Each row below holds a small network's activations on one input, seen along a few directions.
In each table, some parts of the input vary, and every possible input appears once, in random order.
A made-up example of a description, with smaller parts first: one of 8 places around a ring, together with either a single point or one of 11 places along a line or (one of 3 separate values, together with one of 6 places along a line).
Shared parts are said once, and a part with two or three values counts as separate values.
(in the rows, 128 means zero)

Other details of the inputs shift rows strongly along three fixed directions, in all tables alike. That doesn't count.

Rows:
row 1: [143  87 102 161 129 127 156 176 117 107 115 130 157]
row 2: [160 158 188 120 169 146  80 167 142 156 149 133  71]
row 3: [ 94 188 125  40 137  67 113  97 133 189  83  88 179]
row 4: [ 61 128  86 140  65 131 131  25 126  94 172 132 128]
row 5: [119 105  73 117 124  81 171 147 118 131  70 108 208]
row 6: [111 166 158  95 120 119 109  76 133 151 165 125 111]
row 7: [140 107  93 150 125 126 153 167 137 119  91 118 149]
row 8: [160  90 108 160 114 139 178 153 123 100 122 124 154]
row 9: [ 91 155 100  96  98 113 122  70 143 138 115 103 145]
row 10: [ 62 122  95 158  70 151 117  44 116  74 185 131 113]
row 11: [116 102 103 190 132 159 107 153 125  83 141 148 103]
row 12: [151 101  88 116 138 103 181 148 100 104  74 100 227]
row 13: [199 125 198 153 179 164 112 191 131 125 162 150  74]
row 14: [159 163 214 138 162 174  66 135 143 138 201 154  26]
row 15: [149 100 104 136 128 120 169 162 106 108 104 106 185]
row 16: [ 61 100 101 127  51 136 153  30 114 102 131 161 116]
row 17: [139 144 210 106 133 152  99 121 140 182 144 179  28]
row 18: [162  85 114 168 128 145 167 172 108  81 124 124 156]
row 19: [147 109 125  64 126  79 185 153 116 175  26 122 195]
row 20: [ 81 156  93  74 116  74 129  87 127 159  91 101 185]
row 21: [169  74 120 212 122 181 155 188 132  84 151 148  91]
row 22: [ 87 176 131  72 120 101  96  78 130 157 129  99 141]
row 23: [156  76 100 184 146 149 147 177 120  78 116 140 144]
row 24: [195 131 189 137 179 142 110 210 150 167 138 146  71]
row 25: [105 185 178 114 151 144  49 115 150 163 164 138  46]
row 26: [ 47 133  85 152  76 151  99  30 116  76 176 136 114]
row 27: [165 174 177  52 166  86 131 146 130 200 105 102 157]
row 28: [169 151 157  88 173  94 127 185 145 191  87 118 136]
row 29: [151 101  94 133 118 116 182 152 121 120  93 108 185]
row 30: [167 117 141 137 151 137 142 176 116 123 121 120 141]
row 31: [154  91  93 147 140 122 158 178 109  95  86 113 189]
row 32: [ 93 144 114  98 112  99 122  83 132 145 127 119 147]
row 33: [160  73 112 222 133 174 137 212 142  90 137 162  77]
row 34: [174 172 188  61 164  98 132 151 130 186 115 101 150]
row 35: [168 176 203 101 149 145 100 129 156 174 162 127  63]
row 36: [128 109 108 154 129 145 133 114 119  89 140 135 135]
row 37: [153  89 112 182 144 143 140 210 121 101 114 134 127]
row 38: [145 173 156  75 177  99  98 145 137 172  95 112 140]
row 39: [ 97 127 124 150 105 147 113  93 122 109 172 137 103]
row 40: [163  67 119 214 126 170 154 184 124  85 159 162  94]
row 41: [108 120 133 170 119 158  97 130 132 106 174 148  77]
row 42: [103 138 127 141 128 145  91 101 132 108 152 140 101]
row 43: [122 183 171  98 168 130  62 112 152 164 143 138  71]
row 44: [ 55 124  87 148  72 134 120  34 122  96 178 140 119]
row 45: [115  83  86 108 104  93 188 144 114 142  32 137 185]
row 46: [ 39 130  71 155  60 147 105  32 137  89 167 137 102]
row 47: [130 163 148  64 130  87 139  92 128 169 122 105 166]
row 48: [123 172 143  64 138 100 122  69 128 148 121 104 160]
Each input here is: one of 4 places along a line, together with either a single point or one of 11 places along a line.
The inputs of row 11 and row 26 match in every part but the place on the line of 4. If row 43 is changed in the same way as row 11 into row 26, which row does it become?
> row 36
The inputs of row 30 and row 2 match in every part but the place on the line of 4. If row 29 is changed in the same way as row 30 into row 2, which row does it become?
> row 46
Start at row 35 and move only the place on the line of 11, one step at a time. The first step leads to row 8. Which rows follow, in order?
> row 4, row 47, row 6, row 34, row 10, row 18, row 14, row 13, row 48
Change only the place on the line of 4 in row 37. List by row number the other rows that result.
> row 10, row 15, row 22

Rows:
row 49: [173 175 176  72 180 114 105 136 133 164 117 106 139]
row 50: [ 96 124 142 159 120 155  91 104 138 117 170 166  54]
row 51: [114 147 126 118 114 127 112 105 150 146 135 133 103]
row 52: [193  78 125 195 153 150 163 220 117  91 147 124 144]
row 53: [ 69 174 122  51 102  90 119  26 128 168 119 111 152]
row 54: [ 78  99  81 175  73 150 142  78 127  87 150 145 119]
row 55: [173 154 157  84 158 117 137 134 119 140 110  96 164]
row 56: [114 122 134 171 103 168 103 112 152 116 175 157  53]
row 57: [107 145 114 121 137 134 103 105 121 105 126 115 144]
row 58: [ 92  50  58 217  94 162 152 141 105  51 129 161 125]
row 59: [176 171 179  77 175 119 111 135 132 161 120 104 139]
row 60: [178  66  87 160 141 110 202 221 116 109  55 119 200]
row 61: [ 63 117  63 150  80 130 120  79 131 101 124 127 129]
row 62: [149 164 165  73 134 105 138 129 137 181 105 110 132]
row 63: [104 130 115 167 129 150  94 133 128  99 177 129 104]
row 64: [103 158 151  85 112 120 116  74 131 156 141 130 107]
row 65: [128 156 102  80 134  78 149 113 118 144 105  78 215]
row 66: [164 155 163  83 139 113 138 149 146 179 108 111 126]
row 67: [130  97 127 141 115 134 148 131 115 117 125 148 132]
row 68: [140 138 155 147 140 147  96 152 158 145 147 149  60]
row 69: [161 124 195 132 144 153 114 158 129 148 153 159  65]
row 70: [146 151 169 139 164 156  79 135 140 118 164 139  76]
row 71: [119 138 150 173 117 166  96 112 133 101 218 137  63]
row 72: [179  87 107 148 143 118 188 205 122 127  74 124 177]
row 73: [155 140 176 143 162 148  94 184 146 161 134 149  60]
row 74: [143  70  99 160 132 125 164 191 101 102  79 139 166]
row 75: [ 61 136  88  86  85  94 137  41 114 126 109 125 176]
row 76: [ 61 137  92  85  93  89 133  52 115 128 101 122 175]
row 77: [ 97  90  67 140  94 114 169 101 110  96 101 131 179]
row 78: [174 148 152 105 174 102 127 183 129 156 119  95 162]
Describe the family of inputs behind these rows.
> one of 5 places along a line, together with either one of 2 separate values or one of 4 places along a line
The inputs of row 76 and row 75 match in every part but the place on the line of 5. If row 70 is changed in the same way as row 76 into row 75, which row does it become?
> row 49
Change only the choice among 2 separate values in row 55. List by row number the other rows that result.
> row 71
Change only the place on the line of 4 in row 58. List by row number the other rows that result.
> row 61, row 73, row 74
